These are the activations of a small neural network, seen along a few directions. Each row is one input.
Each table varies a few parts of the input and shows all the possible inputs, shuffled.
A made-up example of a description, with smaller parts first: values(2) and (point or ring(11) or (line(4) and ring(8))).
Shared parts are said once, and a part with two or three values counts as separate values.

Other details of the inputs vary at random and push rows far along three fixed directions, the same in every table; ignore that.

Table:
r1:   0  13 -19  -8  -1   5 -10  -1  -2  16  20
r2:  8  1  9 -3 -6  3 -1  0 -5 17 26
r3:   5   4  15   9  38   0  15  46 -33 -24 -24
r4:  -4  -6   0 -11  -4   4  -1   1  -1  10  28
r5:   5  10 -13   4  -9  -1  10   3   1  18  20
r6:  20   2  -3 -33  31 -15  18  17   4   1 -26
r7:  -6  18 -15 -11  -6   4  -2   3   5  11  20
r8:  -2  -6   4 -10  -4  -1  -5   1  -6  13  29
r9:  -7 -21  10 -18 -19  13  16 -40  -5  31 -58
r10:  9  3 -8  0 -5  7  4  0  0 16 24
r11:  -4   8   6  24 -11 -17 -28 -22  22 -47  -7
r12:  10   9   2   3  31   1  26  32 -35 -30 -24
r13:  1 -3  9  3  2  9 -3  9  8 21 23
r14:  -1   9 -15  28 -11 -17 -27 -21  21 -40 -12
r15:   6 -34   9 -48 -10  -8   7 -59  28  44 -85
r16: -22  -6  12 -29 -19   9   8 -36  -2  24 -62
r17:  -2   1  -8  -1  33  -4  23  28 -36 -30 -28
r18:  -4  -5   3 -10  -1   1  -1  -1  -3  11  29
r19:  -2   2   7  -3  38  -6  22  33 -41 -34 -21
r20:  -8   1  -9 -10  -9   0   8   5   3   9  25
r21:   8  -3  14  38 -18 -22 -21 -21  20 -45  -6
r22:   3   4  -2  -7  13   6  28  12 -25   4 -28
r23:  -2  -4 -14  -7  -3   3   1   0  -1  12  26
r24:  -2  12 -14 -11  -1   9  -8  -1   1  12  21
r25:  -3  11  -8 -14  -3  10  -8   0   1  10  22
r26:  -3  -9   8  28 -14 -25 -22 -17  16 -45  -3
r27:   2  -7   3  39 -13 -10 -18  -9  33 -36 -10
r28:  3 -4 10  2 -1  7 -7 11  4 22 22
r29:  -3  -5  -8 -10  -4   4   1   1   0  10  27
r30:   1  -7  10  38 -12 -12 -21  -8  33 -38  -8
r31:  -2   2   4  -5  33  -3  21  33 -36 -34 -19
r32:  1 -4  6  1 -1 12 -3 11  9 19 21
r33: -16 -27  -5 -19 -15   4  11 -41  -9  33 -60
r34:  2 -4 -2  2 -1 12 -1 11 10 19 20
r35:  -6  17   3 -13  -8   0  -7   4  -1  11  22
r36:  -3  11   0 -16  -3   9 -10   0   1  10  24
r37:   4  -2 -12   8   1   8  -2  10   7  25  18
r38:   2   2  15   9  38   2  18  39 -28 -24 -31
r39:   3  -6  -7  44 -10 -15 -19 -10  29 -30 -16
r40:   1   4 -14   2  36  -7  22  33 -40 -29 -24
r41:  6  2  8 -3 -3  6  2 -2 -2 15 27
r42:  3 -3 -8  5  0 11 -1 11  9 22 19
r43:  -5 -20   0 -12 -17   9  14 -42  -9  37 -61
r44:  -7  18  -9 -14  -8   5  -1   4   5   9  20
r45:   6  -3   9  31 -18 -15 -14 -19  22 -41  -7
r46:  -1  11   4 -14  -3   4 -15   0  -4  13  24
r47: -1  3 -8  5 -5  7  6 14 13 20 17
r48:  7  2  5 -5 -6  8  2  1  0 14 26
r49:  -4  11   2 -14   0   7 -11  -2  -1  12  25
r50:   6  -2  12  36 -15 -19 -16 -23  22 -44  -6
Description of these inputs: values(2) and (point or (line(4) and line(6))).
- The inputs of r47 and r42 match in every part but the values(2) part. If r12 is changed in the same way as r47 into r42, which row does it become? => r9
- The inputs of r33 and r40 match in every part but the values(2) part. If r37 is changed in the same way as r33 into r40, which row does it become? => r39
- Which other rows does r26 become when the line(4) part takes its other values? List them by row number. => r3, r21, r35

Table:
r51: -4  7  2 -5 -3  6 -2  1 -6  7 10
r52:  -2   5  -4 -10  -1   2   4  -3  -1  11  -8
r53:  -4  -1  -1 -12  -3   0   4  -3  -6   5   3
r54: -5  2  2  0 -3  7  2  4 -1 10  5
r55:  -2  -1  -6 -14   1  -2   5  -6  -3   8  -2
r56:  4 -4 -2  0  0 -1  7  5  1 13  4
r57:   6 -17  23  16 -23 -18 -36 -43  49 -24 -18
r58:   3  -4   7   6  32  -8   8  12 -36 -51 -48
r59:  -3  -1  -3 -13  -2  -2   5  -5  -4   7   0
r60:  4 -1 -1  2 -1  0  6  9  2 10 17
r61: -4  1 -1 -1 -3  4  2  2  5 12  3
r62:  1 -4  6  3  0  5  5  6 -7 10 12
r63:  -1 -18   8  35 -31 -13 -24 -41  36 -25 -10
r64: -7 -1  5 -1 -3  8  0  1 -5 11 -1
r65:  -7   2   4 -10  -6   6   3  -7  -6  11 -13
r66:  22  17  -9  40  14 -13 -16  43  11 -48  80
r67:  1  7 -7  2  3  2  0 13  5  8 19
r68:  0 -1 -6 -5  1  6  3  2  4 14 -8
r69: -5  6  0 -8 -3  4  3 -1 -3  8 -1
r70: -3  1  1 -9 -2  1 -1 -2 -9  5 13
r71: -5  2  1 -2 -3  6  3  4  0 11  1
r72:  6 -5 -5 -2  2  2  7  4  2 15  0
r73:   4   4   3  11  32  -7   6  16 -27 -49 -47
r74:   0   3  -7 -12  -1   4   3  -5   1  13 -14
r75:   2   0  -9 -12   2  -2   2  -5   0   7   2
- What do these inputs look like to the network? => point or (line(4) and line(6))
- Start at r75 and move only the line(6) part, one step at a time. The first step leads to r55. Which rows follow, in order? => r59, r53, r58, r70
- Start at r53 and move only the line(4) part, one step at a time. The first step leads to r69. Which rows follow, in order? => r71, r66

Table:
r76:  -4   5  -7  13 -18  -8 -21 -20  17 -16  17
r77:  -4   5  -1  10 -19  -7 -22 -19  16 -17  17
r78:   1   0  -3  14  13   2   8  17 -14 -14 -10
r79:   5  -8   9  21 -16  -8 -16 -11  24  -9  17
r80:  -1   0   8  11  11   4   5  17 -17 -16  -8
r81:  -1   5 -12  13 -18  -9 -19 -18  19 -15  15
r82:   4  -5  -8  26 -16  -5 -12 -11  26  -8  13
r83:   2   6  -3 -29   3   7   5   9  -3  28  26
r84:  -2   0   1  14  13   3   6  16 -17 -14  -9
r85: -10 -22  14 -23 -26  12  11 -33  11  58 -33
r86: -13 -17  16 -13  -8  -1   3 -41  -8  -5 -72
r87:   6   4  -2  -7  22  -6   2  12 -10 -17 -13
r88:   5   6  -7  -6  19  -6   6  13 -10 -18 -13
r89:   3   3  -6 -11   2  10  14  18   2  35  24
r90:   4   8 -12  -2  16  -5   6  11 -14 -18 -12
r91:  -2   3   7 -10   0  12  11  14  -7  29  25
r92:   3   2   6  -9  18  -4   2   8 -16 -20  -9
r93:   5   3   0 -12   4   9  11  18   2  36  25
- The inputs of r93 and r85 match in every part but one. If r87 is changed in the same way as r93 into r85, which row does it become? => r83
- What do these inputs look like to the network? => values(2) and ring(9)
- Which other rows does r81 become when the values(2) part takes its other values? List them by row number. => r78
